A small network was shown many inputs. Here are its activations along a few directions, one row for each input.
In each table, some parts of the input vary, and every possible input appears once, in random order.
Descriptions start from the smaller parts, as in this example, which fits no table here: one of 2 separate values, together with either a single point or one of 11 places around a ring or (one of 4 places along a line, together with one of 8 places around a ring).
Shared parts are said once, and a part with two or three values counts as separate values.
In the rows, 128 means zero.

Other details of the inputs shift rows strongly along three fixed directions, in all tables alike. That doesn't count.

Table:
R1: [149 156  81 132 132 113 131 112 125 193 117]
R2: [128 139 171 162 133 114  83 181 133 113 131]
R3: [113 152 117 123 130 113  66 193  87 123 131]
R4: [126  99  76 104 127 122 154 136 132 134  98]
R5: [172 123  72 105 152 134 149 136 112 155 115]
R6: [145 147  68 113 147 114 131 103 119 200 124]
R7: [127 134 123 139 139 113  75 204 114 126 116]
R8: [121 129 173 149 144 116  77 171 123 115 134]
R9: [117 122  92 102 120 125 134 123 109 128 127]
R10: [126  99  79  95 136 118 152 131 127 135 103]
R11: [130 108  94 110 137 125 137 141 133 132 109]
R12: [127 128 120 138 133 117  72 205 104 135 110]
R13: [ 98 135 189 166 124 127 128  62 177 149 148]
R14: [111 149 120 123 127 114  68 187  99 119 138]
R15: [160 166 153 150 126 139 105 148  97 136 150]
R16: [162 149  86 114 127 134 148 123 106 139 134]
R17: [112 120 125 118 107 136 158  95 137 114 129]
R18: [152 138 137 123 135 154 154  79 119 131 147]
R19: [118 136 192 146 113 141 145  81 155  99 156]
R20: [129 136 128 141 132 114  80 205 109 132 108]
R21: [111 115 123 119 110 137 158  91 134 115 132]
R22: [113 131 178 139 119 146 142  87 148 105 156]
R23: [160 169 152 141 135 142 104 151 100 140 155]
R24: [165 121 149 138 143 147 155  99 131 140 134]
R25: [127 110 135 121 144 122 133 121 142 119 129]
R26: [119 127  93 108 115 133 139 128 114 127 121]
R27: [173 127  81 111 145 132 157 134 118 154 114]
R28: [158 165 164 151 130 145 106 140  98 137 153]
R29: [111 117 132 115 119 140 155  80 146 107 140]
R30: [ 53  83 115 119  96  91 124 160 173  81  86]
R31: [107 116 134 114 117 141 153  84 147 109 139]
R32: [122 108 199 148 134 145 140  91 162 110 139]
R33: [ 32  92 111 102  89 100 111 144 149  79 107]
R34: [127 113 186 150 134 134 148  95 166 106 140]
R35: [126 136 183 162 126 120  84 176 131 116 126]
R36: [163 147  71 105 123 135 156 128  95 151 123]
R37: [111 128 181 145 119 143 141  83 144 100 153]
R38: [160 170 150 145 138 140 103 149 100 136 156]
R39: [102 131 149 146 126 124 127  72 164 159 134]
R40: [171 123  83 113 150 134 157 126 113 151 114]
R41: [117 123  71 103 114 121 153 124 117 121 112]
R42: [168 124 162 147 137 143 159  94 138 134 135]
R43: [165 120 140 131 152 147 157  94 133 137 133]
R44: [134 114  96 119 133 119 144 141 127 128 102]
R45: [132 106 101 121 125 122 147 136 130 131 104]
R46: [115 127 139 127 119 137 142 100 138 109 143]
R47: [154 159 164 146 135 150  99 136  98 138 157]
R48: [155 165 162 134 144 142  95 139 100 138 166]
R49: [ 45  74 121 108 107  93 118 151 170  82  97]
R50: [170 122  83 109 147 136 157 129 120 154 117]
R51: [ 33  92 112 107  84 108 111 145 152  79  99]
R52: [122 136 133 130 114 128 141 112 127 111 131]
R53: [171 131 147 142 143 137 155 106 132 134 131]
R54: [122 127 172 150 139 120  78 174 120 122 133]
R55: [102 128  71 121 116 104 143 104 148 171 103]
Description of these inputs: one of 5 places along a line, together with either a single point or (one of 2 separate values, together with one of 5 places around a ring).
Q: Changing only the place on the line of 5 turns R5 into R7. The same change can be made to R31. Which row results?
A: R22
Q: Which other rows does R11 become when the choice among 2 separate values takes its other values? List them by row number.
A: R31
Q: Which other rows does R23 become when the choice among 2 separate values takes its other values? List them by row number.
A: R27
Q: Which other rows does R53 become when the place on the line of 5 takes its other values? List them by row number.
A: R8, R40, R43, R44
Q: A walk changes only the place on the ring of 5. It starts at R22 and steps to R46. List the rest of the walk in order.
A: R37, R21, R26

Table:
R56: [167 123 104 123 147 125 124 183 107 136 107]
R57: [ 93 124  78 115 111 110 115 155 128 130 102]
R58: [ 84  99  68  92 112 111 117 170 117 104  98]
R59: [112  93 108 126 117 110 144 152 149 107  91]
R60: [154 164 132 142 129 132 102 162 102 142 140]
R61: [173 133 112 117 132 151 203  46 133 145 140]
R62: [177 126 145 135 163 137 108 178 106 129 128]
R63: [119 122 161 136 121 137 168  52 163 120 141]
R64: [165 152 154 139 140 151 128 121 111 136 152]
R65: [139 167 173 163 134 127  73 163 106 144 146]
R66: [116 143 161 143 121 126  94 160 123 108 142]
R67: [170 134  70  98 135 142 165 118  97 153 121]
R68: [ 76 109 184 142 104 126 153  65 184  95 138]
R69: [121 152 173 156 126 128  90 147 123 135 141]
R70: [124 122  81 100 131 126 114 166 104 123 115]
R71: [127 134 186 141 137 139 112 122 128 103 154]
R72: [101 102 189 159 137 115 109 131 172 114 125]
R73: [136 125 149 134 116 145 167  74 144 125 139]
R74: [ 99 105  73  98 119 114 158  92 151 140 112]
R75: [135 151 169 153 142 129  94 124 124 151 151]
R76: [105 141 160 148 132 117  90 135 136 134 141]
R77: [ 50  73 121 127 101  89 120 162 177  85  78]
R78: [167 127 105 111 146 151 188  39 141 170 142]
R79: [134 146 145 139 128 127  96 164 104 124 137]
R80: [116 120 127 128 110 136 156  94 147 117 127]
R81: [174 139  79  97 147 138 138 141  91 146 133]
R82: [ 50  91 110 114 104 104 132 111 165 114 106]
R83: [117 135  98 125 111 114 111 163 111 128 113]
R84: [167 143 182 141 149 153 127 104 112 126 164]
R85: [172 144  45  96 139 129 145 148  84 155 116]
Q: What is each input in this table made of?
A: one of 5 places along a line, together with either a single point or one of 5 places around a ring
Q: Changing only the place on the line of 5 turns R58 into R82. The same change can be made to R81. Which row results?
A: R74
Q: A walk changes only the place on the line of 5. It starts at R78 and steps to R57. List the rest of the walk in order.
A: R80, R64, R70
Q: A walk changes only the place on the ring of 5. It starts at R79 and steps to R85. List the rest of the walk in order.
A: R66, R64, R67
